Each row below holds a small network's activations on one input, seen along a few directions.
In each table, some parts of the input vary, and every possible input appears once, in random order.
Descriptions start from the smaller parts, as in this example, which fits no table here: one of 2 separate values, together with either a single point or one of 11 places around a ring or (one of 5 places around a ring, together with one of 6 places along a line).
Shared parts are said once, and a part with two or three values counts as separate values.

Other details of the inputs vary at random and push rows far along two fixed directions, the same in every table; ignore that.

Table:
x1: [  4.5  16.7 -24.2 -14.3 -19.9   8.7  30.0  22.2 -22.5  64.1   4.7]
x2: [  6.6 -19.5  36.1  -1.6   6.6 -30.2  17.2   4.2 -23.6  49.7 -15.8]
x3: [ -4.1 -29.9  15.9  36.1   6.6 -19.8   8.4 -27.8  17.7 -47.0   3.1]
x4: [ -8.0 -37.6  19.9  31.8   1.9 -11.5  -2.1 -25.4  28.7 -13.0  -2.9]
x5: [ -1.0 -16.8  14.5  -3.5 -16.2  -6.4  14.9  -9.2  12.9  36.6  20.9]
x6: [  9.6  34.0 -26.1  -5.3  20.9  10.0 -12.0  13.9 -10.9 -21.0  -5.3]
x7: [-19.1  35.5 -23.6 -11.6   5.7  21.7 -15.7  10.5 -16.0 -43.3 -14.8]
x8: [  1.9  19.6 -20.5 -23.5 -12.1   9.7  23.2  13.3  -6.6  72.8   0.3]
x9: [ -2.3 -22.1   7.6  15.2 -29.0  -2.5  14.8   1.4   9.6  33.6  -5.5]
x10: [-16.5  23.8 -18.7 -18.0 -11.4  16.0  -6.7  13.0  -6.8  -6.1 -16.8]
x11: [ -1.6 -59.9  27.3  33.1  -5.9 -28.3   9.7 -23.6  15.7 -20.3  29.7]
x12: [  1.7   0.1   3.7  -8.5  15.1   2.3 -17.3 -15.0   9.6 -44.5   9.6]
x13: [  7.1   6.9   4.8   8.4  13.3  -1.7 -18.0  -3.4   4.7 -47.3  14.2]
x14: [  8.4  32.8  -8.4 -22.6   8.4  22.2 -22.9   5.8  -1.8 -21.0   2.3]
x15: [  1.4  16.1 -19.3 -11.4  11.9  10.2  -8.1   9.7   1.6  18.7  -5.8]
x16: [ -2.9 -21.1   7.6   5.7   2.8  -6.6 -25.4  -1.1  12.7 -34.9   9.8]
x17: [ -8.2  29.0 -16.4  -2.4  -8.3  22.1  -5.9  15.5 -13.7  -7.4 -12.4]
x18: [-12.7 -55.6  26.1  35.1  -0.7 -23.4  11.2 -36.9  32.7 -12.4   3.7]
x19: [ 12.4  35.0  -5.4 -21.3 -31.3  10.7  30.9  16.8 -16.7  58.1  19.0]
x20: [  5.9 -20.5  13.6  21.7  -3.7  -0.4   5.8 -20.9  18.2  -6.1  -6.1]
x21: [ -2.6  19.1 -29.9 -15.7  14.2  10.8 -25.8  20.9  -6.9 -15.3 -12.7]
x22: [  3.7  37.6 -34.2 -17.7   0.5  21.6  -2.6  30.2 -24.6  21.7  -5.7]
x23: [-12.9 -13.6  45.0   6.2  22.5 -21.3 -11.5  -6.9 -12.9 -33.3 -31.0]
x24: [ 12.0 -12.4  -6.4   9.4  24.4  -2.3 -11.7 -11.7  11.4 -23.4  -3.3]
x25: [  2.2 -29.2  -6.0   2.7 -13.6 -14.3  21.0   3.7   4.0  41.1   5.0]
x26: [-12.9  27.8 -18.2 -30.8   5.6  13.9 -31.8  15.4  -7.4 -38.9   1.0]
x27: [  2.7   1.9 -14.4   8.7  27.5 -10.3  -6.9  -7.0   0.4 -44.1   2.2]
x28: [ 10.6 -11.5  10.6   6.3 -33.5   0.8  24.6  10.8  -5.6  55.4  23.6]
x29: [ -0.4 -37.1  59.4   8.3  13.5 -38.8  -8.1 -15.0  -9.9 -11.0  -2.6]
x30: [ -7.3  35.3 -11.8 -24.3  16.5  21.0 -37.3   9.1   1.3 -31.2   1.4]
x31: [ -6.1  34.5 -15.9 -18.1   5.5  22.9  -8.3  -2.9  -3.0 -24.8 -17.8]
x32: [ 15.2 -20.0  -1.5   2.8  -4.8  -7.9  28.4 -10.6   7.0  41.2   5.8]
x33: [ 12.6   1.0   8.9  19.1 -32.9   1.0  38.2   0.9   0.7  53.1   2.0]
Each input here is: one of 3 separate values, together with either a single point or (one of 2 separate values, together with one of 5 places around a ring).
- Changing only the choice among 3 separate values turns x29 into x2. The same change can be made to x12. Which row results? => x32
- Start at x13 and move only the place on the ring of 5, one step at a time. The first step leads to x14. Which rows follow, in order? => x30, x16, x28
- Which other rows does x32 become when the choice among 2 separate values takes its other values? List them by row number. => x24

Table:
x34: [  5.2 -23.3  -9.6  10.7 -11.0  -4.1  11.2  -0.9  12.6  23.9  15.7]
x35: [ 4.1 -9.8  1.7  2.6 -7.9 -6.5 24.0 -0.8 -1.5 45.7 -6.6]
x36: [ -8.5  33.5 -17.6  -9.4  -7.6  26.1  -8.3   3.4   2.1 -19.2  -8.6]
x37: [ -4.0  25.1 -36.1  -6.0   4.9  19.1  -7.8  11.2  -2.4 -14.7  -8.0]
x38: [ 10.2  -3.8   3.9   7.2 -27.0   5.2  23.4  -5.4   9.6  33.5  18.9]
x39: [  2.6  -8.4  18.7   6.4 -11.7  -8.6  19.7   1.8  -8.1  40.0 -12.8]
x40: [-12.7  21.0   3.2 -19.1   7.4   6.6 -24.0   8.3 -11.5 -30.9  -6.9]
x41: [  8.1 -26.3 -11.2  22.2  10.3  -9.9   0.0 -10.7  15.4 -23.0  17.5]
x42: [ -4.8  15.4 -13.3 -20.3  24.5   4.2 -24.6   6.4  -5.4 -23.1  -8.6]
x43: [-13.0  31.4  -2.1 -15.1  -0.3  12.5  -9.5  10.1 -16.5 -17.4 -17.5]
x44: [ -4.7 -73.8  45.1  40.5  31.7 -42.9 -22.8 -34.3  24.1 -65.5   2.1]
x45: [ -3.9  30.1  -0.7 -17.5   5.7   7.8 -12.2  10.4 -17.3 -20.8  -2.7]
x46: [ 12.2  -7.6  19.0   2.5  -7.1 -11.9  18.1   3.6  -9.9  39.6   1.8]
x47: [ -4.7   5.5  -2.8  -3.4  -8.7  12.1  -9.6  -3.9  12.1 -13.5   7.8]
x48: [13.7 -9.1  2.0 -1.3 -3.4 -9.8 22.4  0.8 -3.4 45.4  8.0]
- Describe the family of inputs behind these rows. => one of 3 separate values, together with one of 5 places around a ring
- Changing only the place on the ring of 5 turns x48 into x46. The same change can be made to x42. Which row results? => x44
- Start at x43 and move only the place on the ring of 5, one step at a time. The first step leads to x39. Which rows follow, in order? => x35, x37, x36
